These are the activations of a small neural network, seen along a few directions. Each row is one input.
In each table, some parts of the input vary, and every possible input appears once, in random order.
A made-up example of a description, with smaller parts first: line(4) and (point or ring(9) or (values(2) and ring(8))).
Shared parts are said once, and a part with two or three values counts as separate values.
In the rows, zero is written as 128.

Other details of the inputs shift rows strongly along three fixed directions, in all tables alike. That doesn't count.
These rows show it; all are for the same input, with only those details redrawn:
[173 137 137 140 125 131 101 124 150 137 115]
[135 126 125 108 118  98 107 105 157  98 107]
[ 83 159 106 103  58 134 143 122  38  80 137]
[102 136  89  78 102 103 137 165  97 112 115]

A family of inputs:
r1: [107 102 155 106 144  93 122 116 161 105 104]
r2: [ 99 133 103  85 105 112 156 180 104  95 104]
r3: [ 62 145 123  92  81 120 147 156  62  59 134]
r4: [126 114 103  89 146 120 166 218 114 181  94]
r5: [146 132 165 157 122 166 119 132 153 152 158]
r6: [123 139 128 124 116 149 129 173  59 180 143]
r7: [117 122 141 101 131  92  96 127 168  92 113]
r8: [151 135 121 131 157 124 120 108 174 153 152]
r9: [ 94 108 140 113 135  91 112 109 171 122 116]
r10: [158 156 140 163 130 176 117 104 132 162 165]
r11: [ 84 121 111  79 109 112 161 158  96 128  99]
r12: [133 116 107 119 127 138 161 175  79 158 116]
r13: [135 104  78  87 149 112 149 203 103 190 108]
r14: [149 128 165 162 127 165 126 134 152 146 158]
r15: [ 94 137 136 157 115 135 138  56 104  74 135]
r16: [179 156 145 178 140 171 113 128 112 119 134]
r17: [135 126 125 108 118  98 107 105 157  98 107]
r18: [124 124 104 118 115 152 175 186 110 152 145]
r19: [124 109 119 114 165  99 122  93 149 106 107]
r20: [174 130 136 177 107 181 126 101 117 158 167]
r21: [168 145 156 156 124 146  87 134 126 141 140]
r22: [ 48 133 124  82  84 116 144 129  50  97 133]
r23: [110 110 138 129 126 106 142 101 167 110 100]
r24: [133 114 148 139 123 106  94  80 145  58 132]
r25: [114 120 125 116 152 116 142 109 183  98 133]
r26: [145  92 128 139 173 106 121 164 178 164 119]
r27: [106 137 136 137 116 132 118  44  87  83 133]
r28: [118 113 115 117 154 114 136 103 178  99 138]
r29: [137 127 121 125 176 116 119 150 185 177 102]
r30: [130 112 129 108 130  86 123  82 144 124 110]
r31: [ 95 104 146 122 140  94 127 117 173 108 112]
r32: [149 116  73  94 144 115 145 227 113 155 112]
r33: [110 145 126 127  81 142 152 132  70  71 125]
r34: [ 76 135  93  82 131 125 170 170 124 117 138]
r35: [157  95 105 131 162 106 123 144 176 179 108]
r36: [169 132 122 142 165 126 104 131 156 115 118]
r37: [148 132 158 154 121 163 112 126 150 159 162]
r38: [115 121 148 104 131  95 103 133 171  85 108]
r39: [154 123 159 166 130 163 129 134 149 141 161]
r40: [125 149  99 157 130 172 154 165  53 167 148]
r41: [107 116 131 124 132 105 113 121 143 144 131]
r42: [ 89 136 148 145  76 135 134  50 105  90 126]
r43: [147  90 120 137 174 104 115 159 175 167 123]
r44: [128  96 112 119 127 111 137  94 170 104 139]
r45: [168 156 149 165 143 154 113  95 101 165 138]
r46: [127 124 106 135 117 164 148 184  80 161 180]
r47: [131 127 133 108 117 104 111 112 162  94 100]
r48: [162 144 161 173 100 190 136 115 130 155 152]
r49: [ 95 138 127 151 113 132 123  45 100  86 141]
r50: [129 139 139 146 116 172 153 192  43 166 143]
r51: [175 162 155 177 138 173 118 133 117 118 128]
r52: [141 113 115 114 124  99 108 103 152  90 111]
r53: [123 111 132 106 126  96 118  85 148 124 102]
r54: [155 113 100 117 179 122 120 146 189 167 140]
r55: [134 142 117 107 150  89 104 106 159  97 118]
r56: [159 140 130 116 173 121 109 174 186 142  95]
r57: [154 120 146 146 127 149 141 124 174 141 134]
r58: [ 54 120  93  89  83 122 149 125  68  88 178]
r59: [127 141 120 105 146  99 100 109 163  97 110]
r60: [145 134 145 128 161 129 111 113 156 153 103]
r61: [145  94 118 132 170 102 107 154 174 176 124]
r62: [103 136 135 130 142 124 131 109 154 123 109]
r63: [ 66 108 105  96 127  98 159 176 110 118 124]
r64: [152 147 153 189 143 171 134 115 122 147 130]
r65: [164 116 134 134 149 115  87 141 156 127 129]
r66: [152 131 150 154 123 156 108 119 145 163 169]
r67: [105 108 128 116 140  75 113  99 162 126 131]
r68: [ 59 117 111  87 119 101 150 174 114 129 120]
r69: [174 144 142 172 105 170 130  99 118 166 171]
r70: [ 78 138  79  89 139  94 152 148 101 141 129]
r71: [ 86 149 150 152 109 141 140  63 111  78 126]
r72: [122 165 131 135 122 180 150 172  53 169 127]
r73: [154 144 164 187 105 179 132 111 116 162 125]
r74: [122 111 127 115 164 101 128  98 152 102 103]
r75: [ 74 139  87  74 127 122 156 162 123 130 141]
r76: [189 159 147 173 105 161 109 115  99 144 142]
r77: [171 168 160 173 134 176 115 134 120 122 125]
r78: [163 130 160 156 136 134 104 110 114 166 143]
r79: [168 127 141 195 117 170 131 102 103 156 139]
r80: [ 78 127 104 111  76 135 165 105  23  87 135]
r81: [151 130 179 157 132 154 110 126 127 155 124]
r82: [ 89 151 136 145 106 132 122  49 105  96 137]
r83: [157 109 101 123 182 124 128 151 189 158 138]
r84: [119 103  89  96 150 124 156 227 132 171 153]
r85: [ 97 148 159 138 113 140 136  62  98  75 119]
r86: [180 107 117 126 160 111 121 172 177 137  99]
r87: [ 99 121 140 158  87 131 145  50  99  73 131]
r88: [156 123 132 154 133 119 124 102 149 166 126]
r89: [ 82 135  91  72 138 103 142 151  93 138 113]
r90: [178 137 148 193 103 199 144 115 102 153 168]
r91: [127 106 133 114 142  90 108 129 162  75 118]
r92: [125 102 141 118 134 102 140  99 152 102  94]
r93: [141 156 117 128 112 142 122 191  62 155 156]
r94: [133 153 130 138  92 180 151 165  39 180 130]
r95: [ 83 127 100  84 145 109 163 165  96 116 106]
r96: [ 93 105 143 124 112 105 120  66 101  70 134]
r97: [ 87 141 119 114  71 152 156 111  87 111 155]
r98: [157  91 137 124 177 105 116 162 166 160 110]
r99: [167 136 121 137 161 125  95 125 156 123 119]
r100: [124 102  92  88 158 108 132 212 102 187 124]
r101: [136 147 130 137 115 158 139 209  70 133 141]
r102: [169 172 154 165 129 174 101 125 117 135 129]
r103: [106 129 130 107 143 120 132 108 186 109 129]
r104: [135 133  97  86 133 123 147 235 125 161  98]
r105: [148 115 133 129 145 114 112 125 175 157 161]
r106: [162 135 158 196 114 175 142 113 112 151 129]
r107: [101 135 137 133  72 140 133  47 114  87 159]
r108: [117 120 126 131 115 112 126  91 141 135 118]
Describe the family of inputs behind these rows. -> values(3) and line(4) and ring(9)
The inputs of r106 and r63 match in every part but the values(3) part. If r94 is changed in the same way as r106 into r63, which row does it become? -> r22
The inputs of r62 and r68 match in every part but the values(3) part. If r40 is changed in the same way as r62 into r68, which row does it become? -> r43
The inputs of r93 and r55 match in every part but the values(3) part. If r105 is changed in the same way as r93 into r55, which row does it become? -> r8
Change only the values(3) part in r51. List by row number the other rows that result. -> r33, r101

A family of inputs:
r109: [ 45 128  79  73  99 106 168 143  62 100 138]
r110: [179 138 146 152 129 143 101 134 150 126 132]
r111: [138 146 148 145 118 133 109  86 119  99 116]
r112: [161 124 147 153 137 144 116 114 153 153 143]
r113: [125 124 147 149 115 134 119  76 126 118 140]
r114: [115 140 144 130 102 132 122 116  99  88 129]
r115: [121 126 154 151 110 144 127  89 140 106 146]
r116: [118  97 110  93 173  87 138 160 206 143 106]
r117: [170 139 152 152 136 138 101 122 139 143 113]
r118: [163 151 117 160 134 200 156 229  81 218 157]
r119: [144 111 100  83 166  80 114 175 197 118 102]
r120: [171 152 110 154 137 193 151 221  73 224 160]
r121: [136 132 157 148 115 131 116  83 115 106 106]
r122: [136 136 152 150 121 133 119  81 115 102 104]
r123: [ 18 129  78  59  79 110 189 172  48  92 143]
r124: [128 130 138 148 120 139 119  76 129 111 144]
r125: [124  95  98  92 177  73 128 145 190 156 103]
r126: [135 107 113  87 173  80 117 172 192 124  92]
r127: [104 128 129 134 106 125 134  89  97 120 140]
r128: [128 126 142 147 113 137 116  77 129 115 146]
The inputs of r121 and r122 match in every part but one. If r115 is changed in the same way as r121 into r122, which row does it become? -> r118
Describe the family of inputs behind these rows. -> values(2) and (line(4) or line(6))
Start at r121 and move only the line(4) part, one step at a time. The first step leads to r117. Which rows follow, in order? -> r114, r110

A family of inputs:
r129: [101 102 159 128 114 104 134  63 168  56 105]
r130: [ 79 122 134 123 121 108 133  46 143  92 130]
r131: [ 78 153 138 126  91 153 155 113  84  80 138]
r132: [ 74  89  80  55 177  50 137 129 200 118 116]
r133: [ 99  88  78  77 159  93 171 200 135 188 107]
r134: [114 154 125 125 116 125 115 106  87  87 125]
r135: [102 109 104  68 135 102 140 250 140 173 128]
r136: [164 135 125 135 118 120  99 105 128 104 125]
r137: [106 149  94 139  73 171 159 134  27 141 186]
r138: [237 157 127 179 139 191 106 199  93 212 142]
r139: [191 128 180 200 165 162 100  58 194 176 133]
r140: [117 115 167 112 112  76  75  60 166  72 110]
r141: [115 135  77  69 162  97 143 232 113 169  87]
r142: [221 116 193 197 160 132  77  64 196 139  84]
r143: [162  99 146 163 155 131 127 107 168 178 117]
r144: [215 139 121 187 142 199 128 179 109 240 174]
r145: [133 124 131 133 107 127 122 102 152  80 145]
r146: [ 98 154 124 115 107 122 120  93  79  69 127]
r147: [144 123 153 142 122 118 116  88 123 102  94]
r148: [ 76 113 147 116  91 106 116  66 121 105 156]
r149: [174 123 137 165 176 144 110 123 176 189 143]
r150: [ 94 162 125 137  93 170 152 147  58 100 161]
r151: [ 86 168 130 138  83 178 164 151  44 111 149]
r152: [144 152 144 140 132 137 113 112 116 122 106]
r153: [ 94 143 134 145  74 172 171 151  38 111 139]
r154: [128 100  85  73 152  89 139 195 188 125 122]
r155: [109 103 100  70 180  77 133 181 211 117 107]
The inputs of r129 and r133 match in every part but one. If r135 is changed in the same way as r129 into r133, which row does it become? -> r148
Describe the family of inputs behind these rows. -> values(3) and (point or (values(2) and line(4)))
Change only the values(3) part in r151. List by row number the other rows that result. -> r130, r141
